Look-ups in named tables: a row name and a column name give one cell, copied from the table.

Table fuva
cols = liso, dofodu, nev, tig, bon, kaga, zaverez, naf
vetebor: [0.16, -0.14, -4.67, 1.63, -4.35, -3.87, 0.88, 0.45]
lifider: [1.86, -0.27, -0.12, -4.37, 0.89, -6.86, 1.12, -1.84]
runug: [-2.09, -1.47, -4.00, 0.84, -0.77, -7.07, 3.99, 0.74]
ralisas: [-5.29, 5.10, -3.57, -0.86, 2.12, -3.41, -1.33, -1.17]
fugo: [-0.43, -1.92, -3.98, 0.06, -1.70, -5.49, 2.64, 6.04]

lifider, zaverez: 1.12
lifider, dofodu: -0.27
lifider, tig: -4.37
vetebor, kaga: -3.87
vetebor, nev: -4.67
lifider, nev: -0.12
ralisas, dofodu: 5.10

nutu:
|  | viz | geg | nimi | gif | mezuk | nat |
|---|---|---|---|---|---|---|
| dofopep | 122 | 62 | 156 | 82 | 95 | 101 |
| vike | 112 | 178 | 131 | 56 | 97 | 41 |
| babuko | 83 | 144 | 105 | 35 | 91 | 56 |
| peme | 206 | 172 | 153 | 127 | 189 | 107 |
| rov | 145 | 110 | 145 | 91 | 130 | 104 |
| vumag | 104 | 29 | 116 | 81 | 115 | 143 |
| mimo | 138 | 150 | 83 | 66 | 184 | 118 |
| salunot | 125 | 12 | 64 | 87 | 197 | 200 |

mezuk of dofopep: 95
geg of babuko: 144
geg of peme: 172
mezuk of peme: 189
nat of mimo: 118
nimi of mimo: 83
nat of salunot: 200
viz of mimo: 138
gif of vumag: 81
geg of vumag: 29
nimi of dofopep: 156

Table dimip
|  | turoru | zov | tuz | lat | rotov | tof | bulog | fepesi | vil |
|---|---|---|---|---|---|---|---|---|---|
| notil | 3279 | 1777 | 3208 | 3273 | -3041 | -2498 | 2964 | 2033 | -1133 |
| gom | 6919 | 1096 | 5123 | -905 | 3726 | 2752 | -89 | 4390 | 4382 |
| guf | 3329 | 93 | 2105 | 1785 | 4681 | 5463 | 2778 | 1402 | 2725 |
| tuvi | 3095 | -524 | 5431 | 4972 | 2393 | 5692 | 1649 | 1229 | 5042 |
| gumimak | 5136 | -1740 | 1936 | 1238 | 3011 | 206 | 3814 | 1238 | 2356 |
| budagis | 1904 | 5057 | 3631 | 4413 | 1363 | 3065 | 1100 | 4019 | 3858 |
| feger | 2737 | 3928 | -351 | 5053 | 3278 | 2014 | 7058 | 3205 | 23 |
| vez | 2870 | 2375 | 3480 | 1811 | 3019 | 2059 | 1613 | 2747 | 2368 |
| nafeb | 1860 | 1429 | 2696 | 1986 | 3098 | 1290 | 2303 | 1701 | 2682 |
| mep | 2310 | 1664 | 2156 | 1721 | 3495 | 4140 | 1937 | 1937 | 2379 |
| siku | 3325 | 2597 | 6540 | 4513 | 477 | 2709 | -334 | 3019 | 7042 |
| ler | 4317 | 1486 | 3351 | 1502 | 2379 | 6198 | 1808 | 2849 | 2812 |
| dunesis | 4963 | 1188 | 1532 | -1131 | 4017 | -8664 | 2141 | 3673 | 860 |

lat of mep: 1721
zov of gumimak: -1740
rotov of budagis: 1363
tuz of ler: 3351
lat of guf: 1785
zov of mep: 1664
fepesi of gom: 4390
tof of ler: 6198
tof of budagis: 3065
bulog of mep: 1937
lat of feger: 5053
rotov of dunesis: 4017
vil of ler: 2812
turoru of dunesis: 4963
bulog of feger: 7058
bulog of gumimak: 3814

dod =
	zufike	merinan	fasama	buvakos	febe
guba	4.405	3.582	1.734	3.594	2.928
kof	3.851	5.018	2.973	3.813	3.293
rared	4.303	6.105	4.632	5.281	4.014
sepiv	2.867	5.068	3.748	4.778	4.445
denaf	5.476	1.821	1.553	5.557	3.654
notop	7.340	4.142	4.030	7.437	3.798
lolotob	6.836	4.150	2.473	4.724	2.255
kosular	2.207	3.418	4.347	7.452	6.642
dadizo	6.261	3.402	4.372	8.474	5.168
fanu	4.988	4.393	2.810	4.508	3.346
fod	7.286	2.678	4.001	9.205	5.162
bapur	6.490	2.559	4.101	8.838	5.285
dufopur	4.891	3.451	3.523	6.737	4.712

What is the febe of rared in dod? 4.014
What is the febe of dadizo in dod? 5.168
What is the buvakos of sepiv in dod? 4.778
What is the fasama of fod in dod? 4.001
What is the zufike of fanu in dod? 4.988
What is the merinan of fod in dod? 2.678
What is the fasama of dadizo in dod? 4.372
What is the zufike of dadizo in dod? 6.261
What is the febe of fanu in dod? 3.346
Which row has the largest fasama? rared

kobag
          lif   gar   fof  zele  kebi  nade   vif  nugur   leb
kitafu   4.01  6.91  2.74  5.89  5.47  4.15  5.84   2.11  3.64
burepoz  5.25  2.02  5.31  7.09  4.90  5.31  3.71   5.76  3.28
mavotib  4.26  7.64  9.74  4.95  3.75  3.19  3.42   5.89  6.11

What is the leb of burepoz in kobag? 3.28
What is the gar of mavotib in kobag? 7.64
What is the fof of mavotib in kobag? 9.74
What is the vif of kitafu in kobag? 5.84
What is the nade of mavotib in kobag? 3.19
What is the vif of mavotib in kobag? 3.42
What is the zele of mavotib in kobag? 4.95
What is the vif of burepoz in kobag? 3.71
What is the nugur of kitafu in kobag? 2.11
What is the kebi of mavotib in kobag? 3.75
What is the nugur of burepoz in kobag? 5.76
What is the lif of burepoz in kobag? 5.25
What is the zele of kitafu in kobag? 5.89
What is the zele of burepoz in kobag? 7.09
What is the nade of burepoz in kobag? 5.31
What is the fof of burepoz in kobag? 5.31
What is the leb of mavotib in kobag? 6.11
What is the leb of kitafu in kobag? 3.64
What is the fof of kitafu in kobag? 2.74

